A small network was shown many inputs. Here are its activations along a few directions, one row for each input.
Each table varies a few parts of the input and shows all the possible inputs, shuffled.
A made-up example of a description, with smaller parts first: one of 6 places along a line, together with either a single point or one of 9 places along a line or (one of 3 separate values, together with one of 5 places around a ring).
Shared parts are said once, and a part with two or three values counts as separate values.
In the rows, 128 means zero.

Other details of the inputs vary at random and push rows far along two fixed directions, the same in every table; ignore that.

A family of inputs:
x1: [119 129 138 117 123 129 140 116 127 140 144]
x2: [114 133 131 118 127 128 141 120 123 143 145]
x3: [171 117 149 141 208  30 145 137 156 122  94]
x4: [113 153 135 119 126 138 135 131 139 135 138]
x5: [130 137 116 134 130 128 129 112 123 140 148]
x6: [128 156 120 138 128 137 123 124 142 131 141]
x7: [119 115 119 146  84 119 117 158  97  86  66]
x8: [125 113 127 129 135 151 117 127 138 141 130]
x9: [115 135 114 125 138 140 131 106 131 133 131]
x10: [126 124 146 117 129 142 123 134 127 144 142]
x11: [135 131 123 134 125 128 128 108 128 136 147]
x12: [107 139 132 118 130 129 138 118 126 136 146]
x13: [129 128 145 107 124 140 116 134 134 136 138]
x14: [127 125 139 118 131 142 137 133 123 134 148]
x15: [125 125 141 116 118 128 139 115 130 141 141]
x16: [139 126 130 126 123 136 102 130 141 132 144]
x17: [146 131 119 121 114 133 118 131 146 128 142]
x18: [120 128 113 125 135 140 135 110 128 141 130]
x19: [144 130 115 126 123 136 130 131 135 125 150]
x20: [140 125 124 136 132 140 125 127 126 130 153]
x21: [130 130 130 108 122 138 141 137 131 130 144]
x22: [129 115 120 128 138 152 132 125 132 131 136]
x23: [115 113 126 156  88 115 124 133  80  96  68]
x24: [118 146 117 128 134 149 129 121 147 131 123]
x25: [167 113 154 145 219  41 127 160 156 124  97]
x26: [111 109 130 154  90 121 101 158  89  87  65]
x27: [107 138 119 166  93 109 117 135  70  91  92]
x28: [134 132 135 103 115 136 130 136 140 132 137]
x29: [125 123 120 125 131 140 134 106 132 137 129]
x30: [133 120 112 118 128 147 137 129 141 126 133]
Description of these inputs: one of 3 separate values, together with either a single point or one of 4 places along a line or one of 5 places around a ring.
Changing only the choice among 3 separate values turns x12 into x27. The same change can be made to x4. Which row results?
> x6
Which other rows does x19 become when the choice among 3 separate values takes its other values? List them by row number.
> x21, x30
List by row number the other rows that have the choice among 3 separate values in common with x26.
> x7, x8, x9, x18, x22, x23, x24, x29, x30

A family of inputs:
x31: [105 168 119 142 119 104 136 141 110 111 111]
x32: [108 114 170 116 119 127 128 167 107 119  99]
x33: [142 134 134 155 117 111  96 142 117 113 108]
x34: [ 86 168 105 132  48 222 101  89 107 161 216]
x35: [125  95 120 134 131 128 124 149 112 113  90]
x36: [125 104 123 135 131 128 121 146 115 112  89]
x37: [ 79 127 113 100  37 228 115  54 110 170 181]
x38: [135 128 120 135 112 112 131 148 125  95  99]
x39: [113 130 128 147 110 140 101 138 114 111  83]
x40: [161 122 118  94 178 117 150 125 196 144 158]
x41: [135 118 129 169 125 103 138 122  93 119 116]
x42: [148 109 128 147 123 106 113 149 107 109 113]
x43: [119 117 142 143  92  96 118 109  86 121 111]
x44: [123 132 158 107 103 112 143 172 110 115 109]
x45: [140 152 119  95 182 123 165 109 158 150 170]
x46: [129 120 173 127 110 112 120 167 100 118 127]
x47: [124 113 126 138 131 130 115 144 118 111  87]
x48: [145 128 131 105 194 135 123 115 194 158 140]
x49: [ 95 145 103  91  22 214 126  61 111 165 187]
x50: [148 102 124 145 120 110 114 149 104 110 119]
x51: [129 145 123 139 105 118 120 141 135 101  97]
x52: [111 113 124 158 128 125 147 118  99 122  93]
x53: [161 116 115  93 171 122 151 126 188 145 162]
x54: [153 137 117 112 177 118 170  95 170 160 158]
x55: [112 151 130 115 200 120 138 112 181 165 158]
x56: [132 138 123 139 112 113 125 146 132  96  95]
x57: [171 122 132 114 185 113 121 122 179 153 167]
x58: [121 132 133 153 136 106 134 135  84 105 128]
x59: [144 129 133 153 123 109 100 144 116 111 107]
x60: [123 132 128 106 199 136 156 105 161 157 164]
What is each input in this table made of?
> one of 3 separate values, together with either a single point or one of 4 places along a line or one of 5 places along a line
Changing only the choice among 3 separate values turns x49 into x37. The same change can be made to x45. Which row results?
> x60
Which other rows does x59 become when the place on the line of 5 takes its other values? List them by row number.
> x33, x42, x50, x57
Which other rows does x58 become when the place on the line of 4 takes its other values? List them by row number.
> x34, x41, x43

A family of inputs:
x61: [121 131 131 121 124 131 132 124 128 133 132]
x62: [124 135 123 127 131 137 132 121 129 132 130]
x63: [125 127 132 121 126 129 130 124 125 132 137]
x64: [125 136 131 123 126 131 130 127 128 131 137]
x65: [129 132 127 128 127 128 129 126 129 132 139]
x66: [131 128 132 124 127 129 130 125 125 133 139]
x67: [131 129 127 133 125 130 127 121 127 133 138]
x68: [134 120 133 122 126 138 121 138 132 131 136]
x69: [138 122 122 121 122 137 123 134 139 126 131]
x70: [137 124 123 121 122 137 122 134 140 126 130]
x71: [122 134 132 120 126 132 133 124 129 134 132]
x72: [131 123 128 124 126 139 116 132 139 131 128]
x73: [133 128 127 133 125 131 126 121 126 134 138]
x74: [128 134 128 129 126 128 128 127 128 132 137]
x75: [125 124 126 127 130 135 134 118 128 133 132]
x76: [123 132 131 120 127 129 130 126 128 133 135]
x77: [126 136 124 130 128 132 127 120 131 130 134]
x78: [130 129 130 122 128 131 131 124 129 136 143]
x79: [129 127 122 131 130 134 126 116 127 131 134]
x80: [122 125 129 125 125 134 134 121 128 133 132]
x81: [122 133 130 121 124 131 132 124 129 133 132]
x82: [128 130 121 132 129 130 126 120 131 131 136]
x83: [128 134 125 132 124 131 127 122 131 131 138]
x84: [121 130 127 124 127 134 134 123 130 135 131]
x85: [131 127 134 121 127 140 122 138 136 126 133]
x86: [126 134 120 130 129 132 128 119 131 130 132]
x87: [122 127 123 127 130 134 134 122 129 132 130]
x88: [121 130 123 127 130 134 134 123 128 132 129]
x89: [127 137 130 128 126 131 129 126 129 131 137]
x90: [123 132 127 124 127 133 135 123 131 134 130]
x91: [125 124 131 125 126 133 134 119 128 133 132]
x92: [131 121 131 122 126 138 122 138 133 129 136]
x93: [128 134 122 132 127 130 127 120 132 130 135]
x94: [132 127 124 133 128 129 126 118 127 132 135]
x95: [128 133 126 132 126 129 126 123 130 131 137]
x96: [134 119 128 125 126 139 116 131 136 133 129]
x97: [124 133 130 120 125 130 131 126 128 132 135]
x98: [109 122 125 172  77 108 114 150  59  81  68]
x99: [125 135 122 129 133 132 129 121 131 130 131]
x100: [122 127 127 124 128 133 135 122 131 134 132]
x101: [127 127 120 131 130 133 126 117 127 130 133]
x102: [126 130 119 130 132 131 127 119 130 130 133]
x103: [143 119 125 121 121 138 122 133 137 128 130]
x104: [124 131 121 128 132 134 131 120 129 132 131]
x105: [122 133 129 123 129 134 135 123 131 134 130]
x106: [128 126 124 129 132 135 130 116 127 132 133]
x107: [126 133 129 124 126 130 130 127 127 132 138]
x108: [124 126 134 122 123 132 131 120 125 133 134]
x109: [127 136 128 131 127 130 128 124 131 130 136]
x110: [103 122 123 168  82 110 119 153  58  79  61]
x111: [124 132 119 130 129 134 126 119 129 130 133]
x112: [124 126 133 122 126 129 132 122 127 133 133]
x113: [131 130 130 129 127 128 129 125 127 133 138]
x114: [136 118 129 125 126 140 116 131 135 134 128]
x115: [114 124 133 167  78 107 118 155  59  86  74]
x116: [178 116 149 119 238  33 147 160 190 121  93]
x117: [127 131 129 123 127 129 130 127 128 132 139]
x118: [132 124 128 124 125 139 117 132 140 129 127]
x119: [124 129 130 119 128 128 131 125 129 133 137]
x120: [126 126 123 129 132 135 131 118 127 131 132]
x121: [127 133 122 132 127 130 126 120 130 131 135]
x122: [122 128 131 121 125 130 132 123 129 133 133]
x123: [126 135 129 124 124 131 130 127 127 131 138]
x124: [136 120 134 122 126 139 121 138 131 131 135]
x125: [140 120 124 122 122 137 122 133 138 127 131]
x126: [131 126 130 124 127 141 117 132 140 128 126]
x127: [122 132 122 127 127 136 134 123 129 132 130]
x128: [124 133 120 128 130 135 131 120 130 131 131]
x129: [129 136 128 128 126 129 130 126 131 131 138]
x130: [140 119 149 157 191  24 146 173 113  87  39]
x131: [131 123 132 122 126 138 121 139 134 128 135]
x132: [104 119 128 166  83 110 123 153  60  82  63]
x133: [136 128 126 121 123 140 123 134 141 124 128]
x134: [132 125 132 122 125 139 122 138 136 127 134]
x135: [160 126 155 117 232  37 152 149 172 130 103]
x136: [132 120 126 125 126 138 116 132 138 131 129]
x137: [127 127 133 121 125 130 130 123 124 133 137]
x138: [129 131 125 132 127 129 127 123 130 132 138]
What is each input in this table made of?
> one of 6 places along a line, together with either one of 3 separate values or one of 10 places around a ring
Changing only the place on the line of 6 turns x86 into x79. The same change can be made to x90. Which row results?
> x91
Changing only the place on the line of 6 turns x130 into x132. The same change can be made to x77. Which row results?
> x98
Start at x115 and move only the place on the line of 6, one step at a time. The first step leads to x113. Which rows follow, in order?
> x65, x74, x129, x89
Which other rows does x121 become when the place on the ring of 10 takes its other values? List them by row number.
> x61, x74, x76, x84, x88, x95, x104, x107, x111
List by row number the other rows that have the place on the line of 6 in common with x119.
> x65, x69, x82, x87, x92, x100, x102, x110, x117, x122, x136, x138
Which other rows does x118 become when the choice among 3 separate values takes its other values? List them by row number.
> x116, x134

A family of inputs:
x139: [153 164 153 157 198  18 129 194 145  87  66]
x140: [112 122 153  71 189 152 167  79 164 193 196]
x141: [136 168 130 118 168 134 137  77 161 191 229]
x142: [124  97  65 171  62 193  76 110  86 102  92]
x143: [ 76 129  75 189  66 167 130  73  65 116 104]
x144: [132 137 146  76 175 132 163  68 171 193 207]
x145: [ 67 129 135 107  61 181 124 160  93 110  97]
x146: [ 97 143 118 149  42 146 139 111  43 112 141]
x147: [178 127 130 109 166 152  93 109 202 168 226]
x148: [130  96 139 134  42 169  96 143  88 115 114]
x149: [139 131 162 118 188  21 150 188 147  91  45]
x150: [179 110 123  93 142 163 122 114 190 165 212]
x151: [151 143 144 136 173  29 152 194 135  80  61]
x152: [154  72 176 131 188  67 129 189 128 110  51]
x153: [ 92 152  72 162  61 197 112 109 102  87  79]
Changing only one part turns x153 into x143. The same change can be made to x139. Which row results?
> x141
What is each input in this table made of?
> one of 3 separate values, together with either a single point or one of 4 places along a line
Which other rows does x149 become when the choice among 3 separate values takes its other values? List them by row number.
> x144, x148
List by row number the other rows that have the choice among 3 separate values in common with x147.
> x142, x148, x150, x152
